[129 155 130 141 129 128 119] out 129
[134 141 102 144 107] out 134
[135 142 158 119 120] out 135
[128 126 150 102] out 128
[149 136 118 144 106] out 149
[115  99 101 119] out 115
[101 134 102 144 106 114] out 101
[124 132 133 120 133 133 158] out 124
---
[[127 106 117 132]
 [117 106 111 132]] --> 132

[[138 115 138 130 133 127]
 [128 114 135 103 121 137]] --> 127

[[136 133 140 131 115 100]
 [134 117 117 109 142 109]] --> 100

[[119 124 127 129]
 [129 125 135 156]] --> 129

[[140 119 108 127 121 130 130]
 [132 117  99 128 125 126 124]] --> 130

[[136 111 129 135]
 [151 108 128 134]] --> 135

[[147 119 153 119 111 142 103]
 [119 128 146 121 118 120 127]] --> 103
---
[[131, 131, 128, 135, 124],
 [117, 151, 136, 131, 134],
 [114, 153, 139, 130, 137]] out 131

[[115, 125, 106, 147],
 [112, 107, 117, 103],
 [148, 124, 120, 121]] out 125

[[121, 126, 119, 114, 98],
 [107, 132, 112, 113, 98],
 [148, 130, 136, 111, 118]] out 126

[[151, 131, 135, 136, 133, 136],
 [140, 136, 138, 137, 149, 140],
 [152, 140, 142, 146, 135, 144]] out 131

[[130, 131, 149, 103, 143, 126],
 [113, 127, 148, 99, 140, 126],
 [126, 132, 153, 99, 135, 131]] out 131

[[98, 141, 123, 123],
 [110, 113, 112, 111],
 [106, 120, 109, 113]] out 141
---
((108, 107, 147, 148), (118, 154, 131, 118), (121, 123, 118, 103)) yields 131
((138, 115, 144, 147, 116), (101, 104, 114, 98, 139)) yields 147
((133, 118, 128, 117), (111, 122, 133, 127), (127, 106, 132, 136)) yields 133
((127, 128, 129, 129), (124, 104, 123, 137)) yields 129
((133, 106, 147, 121, 112, 105, 117), (131, 128, 131, 128, 132, 129, 126)) yields 105
((149, 154, 119, 148, 147), (135, 154, 119, 137, 153), (137, 138, 137, 114, 137)) yields 137
---
[[151 108 131 153 132]
 [135 128 134 116 116]] | 135

[[136 130 119 139 119]
 [145 141 153 134 122]
 [127 121 118 127 120]] | 145

[[156 124 103 116]
 [137 128 146 135]
 [138 127 119 131]] | 137

[[119 149 112 124 124]
 [148 118 143 129 131]] | 148

[[132 114 128 128 114 129 103]
 [147 115 130 111 130 136 138]] | 147

[[116 100 150 124]
 [140 102 140 120]
 [129 102 154 122]] | 140

[[135 106 121 115 125]
 [145 114 138 116 134]
 [129 111 109 127 123]] | 145

[[127 121 139 114 123 124]
 [113 113 128 104 148 132]] | 113
---
127  132  131  120
147  129  126  130
121  130  133  153
result: 127

124  131  128  139  127  129
139  124  115  105  110  116
113  147  131  145  132  127
result: 124

126  119  140  134  119  105  126
127  124  132  134  122  111  126
127  124  129  134  122  111  126
result: 126

147  142  137  151
141  137  136  143
136  132  130  137
result: 147

120  129  128  118  107  118
117  124  128  135  131  126
131  137  119  141  142  122
result: 120

145  140  139  147
139  133  149  136
151  144  132  156
result: 145

142  109  114  103
146  116  131  103
114  135  128  135
result: 142

143  145  136  144  144  139
142  147  138  146  147  135
135  131  122  130  126  156
result: 143
---
[[141 126 128 125 144 134]
 [140 142 131 106 120 133]
 [140 120 127 130 132 139]] result: 128

[141 137 152 138 131 124] result: 152

[128 146 105 127 138 135 117] result: 105

[[142 139 141 147]
 [140 136 146 147]
 [154 142 138 147]] result: 141

[157 138 121 136 130 129] result: 121

[[104 130 141 118 156 111]
 [121 127 133 126 137 121]] result: 141
---
[[129 134 141 150]
 [131 154 116 135]
 [126 139 131 116]] >> 141

[129 150 122 121 132 145 111] >> 132

[142 106 123 138 116] >> 123

[102 120 132 130 137 131] >> 131

[106 130 144 137] >> 130

[[139 105 121 119 125 124 115]
 [124 123 125 128 131 117 133]
 [113 122 120 111 128 134 125]] >> 133

[151 129 123 122 120 120 116] >> 123

[125 136 156 128 132] >> 132

[123 108 137 103 126 100] >> 123

[ 99 146 133 150 123 101 123] >> 133
---
[[128 119 130 128 136 125]
 [128 130 138 128 127 125]
 [111 126 132 103 136 109]] value 128

[[124 112 134 116 122]
 [140 112 150 112 123]] value 116

[152 152 140 131 137] value 131

[140 137 153 136 100] value 136

[145 146 135 141 105 123] value 141

[[124 143 130 148 127 121]
 [123 115 113 155 121 138]] value 148

[[106 135 133 108 129 143 124]
 [122 140 138 121 128 127 107]
 [128 128 129 128 128 127 128]] value 108

[[157 135 116 126 139 119 145]
 [153 135 116 126 139 119 147]
 [138 134 120 136 126 125 134]] value 126
